A small network was shown many inputs. Here are its activations along a few directions, one row for each input.
Each table varies a few parts of the input and shows all the possible inputs, shuffled.
Descriptions start from the smaller parts, as in this example, which fits no table here: one of 8 places around a ring, together with either a single point or one of 11 places along a line or (one of 2 separate values, together with one of 6 places along a line).
Shared parts are said once, and a part with two or three values counts as separate values.
(in the rows, 100 means zero)

Other details of the inputs vary at random and push rows far along two fixed directions, the same in every table; ignore that.

Table:
r1: 57,77,88,125,86,75,92,134,110,99,113
r2: 67,100,73,119,74,69,91,127,121,97,106
r3: 77,102,86,111,74,92,87,125,131,114,129
r4: 160,124,103,65,132,144,102,86,81,132,115
r5: 104,106,104,109,98,86,125,85,118,53,93
r6: 91,93,102,113,94,96,100,86,99,63,83
r7: 118,121,127,93,116,113,106,75,96,34,83
r8: 71,99,87,125,58,69,86,122,127,121,107
r9: 92,107,76,103,91,83,91,110,102,103,106
r10: 85,80,103,117,98,95,112,108,108,94,113
r11: 119,98,71,92,97,139,79,121,78,186,101
r12: 129,109,108,45,137,139,123,72,73,148,99
r13: 105,87,128,110,109,91,108,86,93,77,94
r14: 127,117,127,92,112,105,103,91,107,79,91
r15: 122,92,138,104,125,102,122,83,90,67,80
r16: 83,79,90,114,89,98,96,113,100,128,128
r17: 93,87,92,114,81,89,87,114,111,134,100
r18: 97,106,101,112,80,78,95,95,110,97,98
r19: 119,121,128,94,117,116,111,83,101,35,77
r20: 122,117,69,89,91,136,82,122,80,184,103
r21: 99,87,100,110,100,88,112,81,111,66,100
r22: 79,86,99,116,89,105,89,110,88,106,105
r23: 90,110,88,97,95,91,80,117,108,98,118
r24: 88,88,84,108,98,83,93,104,102,88,100
r25: 61,102,74,124,55,82,78,118,113,110,108
r26: 125,112,103,41,145,133,114,83,63,144,90
r27: 130,117,91,81,95,125,67,118,90,187,125
r28: 99,88,109,104,121,92,108,97,86,66,98
r29: 30,91,96,97,67,85,93,106,111,108,100
r30: 123,93,104,99,118,108,122,82,102,80,90
r31: 106,93,97,102,117,92,110,97,100,67,83
r32: 107,114,107,93,115,97,102,105,109,61,97
r33: 103,90,119,112,99,78,106,77,108,58,83
r34: 131,112,122,48,133,131,113,73,69,154,86
r35: 128,113,113,96,117,96,130,63,102,43,89
r36: 62,81,92,126,76,99,87,129,101,118,107
Description of these inputs: one of 4 separate values, together with either a single point or (one of 2 separate values, together with one of 4 places along a line).
Question: The inputs of r33 and r24 match in every part but the choice among 4 separate values. If r18 is changed in the same way as r33 into r24, which row does it become?
Answer: r9
Question: Which other rows does r8 become when the choice among 4 separate values takes its other values? List them by row number.
Answer: r2, r5, r20
Question: Which other rows does r5 become when the choice among 2 separate values takes its other values? List them by row number.
Answer: r35

Table:
r37: 114,104,102,99,106,112,93,102,99,112,104
r38: 121,104,93,96,103,99,103,101,98,114,104
r39: 84,102,78,103,82,102,83,125,106,132,124
r40: 166,120,127,79,137,131,122,65,73,81,68
r41: 92,90,82,114,85,100,83,124,108,135,125
r42: 115,109,126,101,116,104,111,82,93,42,76
r43: 76,88,98,130,73,75,93,110,119,81,105
r44: 125,104,121,99,121,90,120,76,103,47,87
r45: 162,115,114,80,148,135,122,74,64,73,72
r46: 70,99,102,116,77,71,88,112,124,80,109
r47: 119,117,121,92,109,98,121,70,107,47,79
r48: 66,95,86,122,80,79,90,112,119,76,100
r49: 114,112,108,93,120,102,122,79,98,39,84
r50: 135,112,78,80,102,129,93,108,86,171,115
r51: 159,127,129,66,142,136,119,66,80,77,82
r52: 73,98,100,118,75,67,90,107,126,83,104
r53: 134,111,82,81,105,130,89,108,87,171,118
r54: 119,102,122,105,119,103,116,84,91,41,83
r55: 113,100,83,101,112,111,99,106,92,107,101
r56: 68,89,92,99,90,90,96,115,99,148,115
r57: 114,106,107,100,99,112,91,103,93,112,98
r58: 118,107,109,96,126,94,120,83,95,41,82
r59: 70,93,93,118,83,72,92,118,118,75,112
r60: 91,94,104,77,108,112,109,97,93,119,97
r61: 47,83,99,104,77,76,101,94,112,86,107
r62: 114,108,98,92,103,112,99,102,99,110,112
r63: 74,88,101,128,74,78,92,114,117,77,109
r64: 122,105,124,103,119,98,116,73,106,48,80
r65: 112,89,93,75,111,134,94,112,70,177,99
r66: 79,110,73,99,79,102,80,121,106,133,112
r67: 50,75,103,115,77,76,98,98,104,87,99
r68: 74,92,98,119,80,70,93,114,122,78,115
r69: 50,81,109,121,79,76,106,104,108,90,99
r70: 63,104,97,112,74,81,89,111,123,76,108
r71: 50,79,100,106,83,68,99,98,109,87,105
r72: 113,113,101,91,98,109,95,94,103,115,101
r73: 83,105,74,101,84,93,78,124,103,134,110
r74: 139,102,78,91,108,128,92,111,84,171,113
r75: 135,114,84,79,104,122,86,109,85,174,107
r76: 143,103,132,73,157,132,137,61,67,89,76
r77: 71,88,91,126,83,79,93,117,119,75,112
r78: 128,115,85,77,112,128,80,117,79,168,112
r79: 77,89,95,129,69,74,98,110,119,81,102
r80: 100,86,124,92,126,99,125,63,89,52,81
r81: 127,112,78,85,106,135,81,116,72,167,100
r82: 95,90,79,116,83,96,84,120,111,138,120
r83: 51,78,103,104,85,71,103,110,116,87,100
r84: 96,102,131,87,123,100,134,67,95,55,82
r85: 100,86,127,89,128,101,129,75,95,52,75
r86: 67,94,96,123,80,80,88,114,121,76,106
r87: 91,98,80,111,77,96,83,117,112,140,111
r88: 134,109,90,89,102,130,81,109,80,173,104
Question: The inputs of r88 and r52 match in every part but one. If r43 is changed in the same way as r88 into r52, which row does it become?
Answer: r44
Question: The inputs of r87 and r47 match in every part but one. If r55 is changed in the same way as r87 into r47, which row does it become?
Answer: r49
Question: Describe the family of inputs behind these rows.
Answer: one of 4 places along a line, together with either one of 3 separate values or (one of 2 separate values, together with one of 5 places along a line)
Question: Which other rows does r40 become when the place on the line of 5 takes its other values? List them by row number.
Answer: r42, r57, r81, r88
Question: Which other rows does r53 become when the place on the line of 5 takes its other values? List them by row number.
Answer: r39, r49, r50, r62
Question: Which other rows does r61 become when the choice among 3 separate values takes its other values? List them by row number.
Answer: r60, r84
